These are the activations of a small neural network, seen along a few directions. Each row is one input.
Each table varies a few parts of the input and shows all the possible inputs, shuffled.
Descriptions start from the smaller parts, as in this example, which fits no table here: one of 2 separate values, together with either a single point or one of 11 places along a line or (one of 5 places around a ring, together with one of 6 places along a line).
Shared parts are said once, and a part with two or three values counts as separate values.

Other details of the inputs vary at random and push rows far along two fixed directions, the same in every table; ignore that.

Table:
R1: -3; -4; 49; 16; 12; -8; 13; -16; 7; -48; -15
R2: 34; 71; -13; 12; 15; -13; 30; -29; 22; -89; 26
R3: 7; -13; 18; 22; 23; -20; 3; -24; 32; -13; -22
R4: -4; -8; 5; 28; -8; 0; 11; -5; 7; 22; -14
R5: 24; -57; 60; -4; 3; -35; -4; -30; -21; -1; -1
R6: 36; -51; 57; 21; -3; -56; -16; -44; -8; 36; -22
R7: 12; -71; -36; -17; -11; 8; -19; 25; -10; 58; 40
R8: 15; -21; 54; 4; 10; -17; -6; -22; -4; -24; 2
R9: -5; 34; -15; 6; -3; 0; 5; -17; 0; 14; -25
R10: -26; -24; -37; -24; -28; 74; 25; 50; -11; 35; 31
R11: -15; -13; -44; 5; 6; 38; 30; 34; 10; 30; 11
R12: 2; 50; -15; 4; 23; -22; 17; -18; 19; -30; -40
R13: 37; -24; 9; -6; 0; -44; -34; -2; -12; 2; -15
R14: -12; -17; -48; -20; -13; 4; -27; 31; -25; 35; 33
R15: 3; 18; 50; 30; 2; -11; -2; -25; 30; -18; -22
R16: -28; 47; -68; -5; 9; 45; 26; 34; 8; 2; -12
R17: -31; 50; -7; 7; 10; 11; 15; 9; -3; -47; -10
R18: -17; 58; 6; 2; -7; 3; 12; -19; 20; -26; -38
R19: -4; -16; 44; 10; 13; -11; -4; -27; 10; -38; -7
R20: 20; -61; 46; 18; -4; -34; -18; -7; -31; 16; 11
R21: 20; -56; 35; 11; -21; -18; -32; -23; -9; 40; -1
R22: 6; -27; -14; -27; -13; -8; -17; 11; -56; 36; 31
R23: -23; 10; -46; -42; -9; 56; 21; 26; -31; 14; 26
R24: -15; -17; 22; 16; 12; -7; 0; -9; 2; -18; 10
R25: 30; -3; 6; 6; -11; -15; -30; -20; -23; 47; -12
R26: -22; 11; 16; 10; 17; -4; 30; -2; 12; -30; 4
R27: 18; -11; 18; -34; -20; -7; -14; -11; -27; 9; -8
R28: 9; -15; -4; -8; -36; 9; -23; 4; -31; 40; -10
R29: -14; 15; 38; -4; 1; 2; 32; -15; 33; -41; -17
R30: 48; 10; 29; 29; 16; -32; 31; -43; 27; -67; 34
R31: -5; -54; -27; -4; -17; 7; -2; 48; -20; 52; 42
R32: 4; -2; 52; 24; 20; -26; -3; -17; 9; -32; 4
R33: -3; 0; -30; 9; 16; 27; 22; 19; 19; 25; 13
R34: -11; -68; -47; -15; -20; 21; -14; 47; -24; 70; 59
R35: -30; 17; 9; -2; 2; 32; 24; 0; 34; -38; -6
R36: 31; -3; 27; 2; 17; -59; -40; -31; 15; -34; -32
R37: -36; 60; -53; -9; 5; 33; 14; 48; 12; -14; 25
R38: -24; -1; -11; 10; -21; 38; 17; 19; 7; 21; 3
R39: 15; -7; 30; 19; 17; -36; 2; -4; 32; -36; -19
R40: -29; 15; -56; -1; 14; 43; 52; 29; 30; 19; 10
R41: 25; -5; 45; 4; 7; -43; -40; -22; -31; -13; -1
R42: -40; 42; -30; 8; 13; 30; 32; 40; 39; -24; 25
R43: -37; 56; -82; -28; 12; 42; 35; 43; 26; -11; 8
R44: 4; -8; 3; 2; 15; -23; 17; 1; 31; -10; -2
R45: 41; -47; 33; -25; -26; -21; -40; -12; -50; 25; -14
R46: 11; 17; 49; 42; 16; -28; 1; -39; 31; -13; -33
R47: 9; 15; 3; 19; -8; -12; -11; -18; -15; 14; -32
R48: -40; 50; -29; -14; 4; 54; 28; 23; -4; -43; -4
R49: -24; 4; -17; -2; -16; 40; 30; 15; 14; 27; 9
R50: -14; 16; 8; 3; 8; -12; -17; -14; -12; -29; -4
R51: -23; 42; -21; 2; 4; 0; 5; 29; 9; -33; -5
R52: -5; 36; 25; -6; 0; -3; -10; -26; 18; -56; -37
R53: 26; -17; 16; -7; -27; -10; -42; -11; -30; 46; 0
R54: 28; -18; 15; -31; -20; 3; -31; -3; -32; 22; 3
R55: 37; -31; -24; -27; -5; -18; -37; 15; -25; 45; 18
R56: 26; -64; -19; -15; -5; -1; -20; 28; -8; 60; 40
R57: 0; -11; 19; -11; -5; 26; 11; 4; 6; 0; 13
R58: 17; -32; -19; -23; -17; -32; -26; 18; -41; 46; 27
R59: -24; 63; -14; 23; 9; 7; 5; -24; 27; -27; -40
R60: 31; -21; 39; -16; -2; -23; -35; -21; -43; 2; -2
R61: -38; 24; -50; -28; -3; 62; 11; 24; -13; -11; 20
R62: -11; -28; -23; -10; -7; -3; 17; 37; -3; 32; 36
R63: 2; 62; -17; 9; 25; 0; 9; -8; 28; -32; -32
R64: -4; 33; -20; 6; 23; -6; -1; -17; 19; -23; -34
R65: -5; -13; -28; -17; -29; 25; -25; 3; -25; 47; 7
R66: -7; 12; 32; 40; 14; -22; 5; -39; 35; -20; -34
Description of these inputs: one of 2 separate values, together with either a single point or (one of 4 separate values, together with one of 8 places around a ring).
Q: The inputs of R31 and R51 match in every part but the choice among 2 separate values. If R6 is changed in the same way as R31 into R51, which row does it become?
A: R9
Q: The inputs of R11 and R16 match in every part but the choice among 2 separate values. If R32 is changed in the same way as R11 into R16, which row does it become?
A: R41
Q: Which other rows does R63 become when the choice among 4 separate values takes its other values? List them by row number.
A: R12, R16, R64
Q: Which other rows does R33 become when the choice among 2 separate values takes its other values? List them by row number.
A: R63
Q: Which other rows does R14 become when the place on the ring of 8 takes its other values? List them by row number.
A: R36, R50, R52, R59, R61, R64, R65

Table:
R67: -20; 57; -40; -39; 5; 2; 43; 17; 5; -40; -4
R68: -5; 1; -53; 2; -40; 18; -14; 22; -44; 59; 25
R69: -5; 56; -15; 23; 17; 26; 47; 17; 21; -25; 36
R70: 19; -27; -32; -47; -38; 22; -14; 50; -16; 17; 43
R71: 7; -37; 75; -2; -16; -20; -21; -28; -34; 11; 13
R72: -8; -33; -34; -11; 11; 29; -20; 36; -56; 13; 47
R73: -30; 39; -1; -4; -4; 25; 20; 54; 35; -47; 14
R74: 20; 5; 35; 8; 11; -41; -46; -34; 16; -2; -59
R75: 5; -17; 19; 10; -2; -16; 3; 1; 59; -28; -15
R76: -13; -23; -16; -49; -39; 49; 0; 2; -43; 28; 47
R77: -4; 1; -54; -44; -6; 32; -35; 15; -12; 65; 1
R78: -6; 50; -10; 6; -8; -10; -19; -17; -4; -22; -22
R79: 28; 32; 23; 6; 2; 39; 38; -21; 13; -36; -80
R80: 42; -31; 16; -18; 13; -37; -49; -29; -46; -33; 9
R81: -39; 8; -47; 10; 38; 41; 21; -7; 39; -44; -1
R82: -31; -44; 6; -6; -19; 45; 10; 15; -23; 50; 35
R83: -49; 65; -38; 34; -12; 26; 23; 11; 14; -10; -17
R84: 43; -37; 46; 38; 11; -37; -1; -23; -3; 25; 18
R85: -16; -49; -29; 4; 20; 31; -12; 33; -34; 25; 35
R86: -12; 0; 31; 17; 2; -4; 9; 31; 41; -28; -8
R87: 56; 18; 20; 4; 4; -31; 6; -33; -1; -25; 20
R88: 39; -8; 21; -16; -6; -47; -61; -32; -29; 22; -24
R89: 26; -33; 40; -13; 2; -71; -10; -2; -37; 14; -7
R90: 10; -19; 30; 9; 21; -62; 13; -35; 33; -19; -40
R91: -48; 35; -16; 6; 23; 2; 54; 29; 26; -22; -16
R92: 16; 17; 5; 36; 26; -11; 35; -37; 59; -23; -2
R93: -21; 51; 9; 37; 6; -9; 9; -11; 26; -11; -44
R94: 5; -58; 46; 3; -10; -15; -11; -51; 6; 13; -5
R95: -8; -18; -38; -5; -12; 24; -18; 27; -12; 73; -1
Q: Describe the family of inputs behind these rows.
A: either a single point or one of 8 places around a ring or (one of 4 places along a line, together with one of 5 separate values)
Q: Which other rows does R82 become when the choice among 5 separate values takes its other values? List them by row number.
A: R84, R85, R86, R91
Q: Which other rows does R69 become when the choice among 5 separate values takes its other values? List them by row number.
A: R71, R72, R73, R89
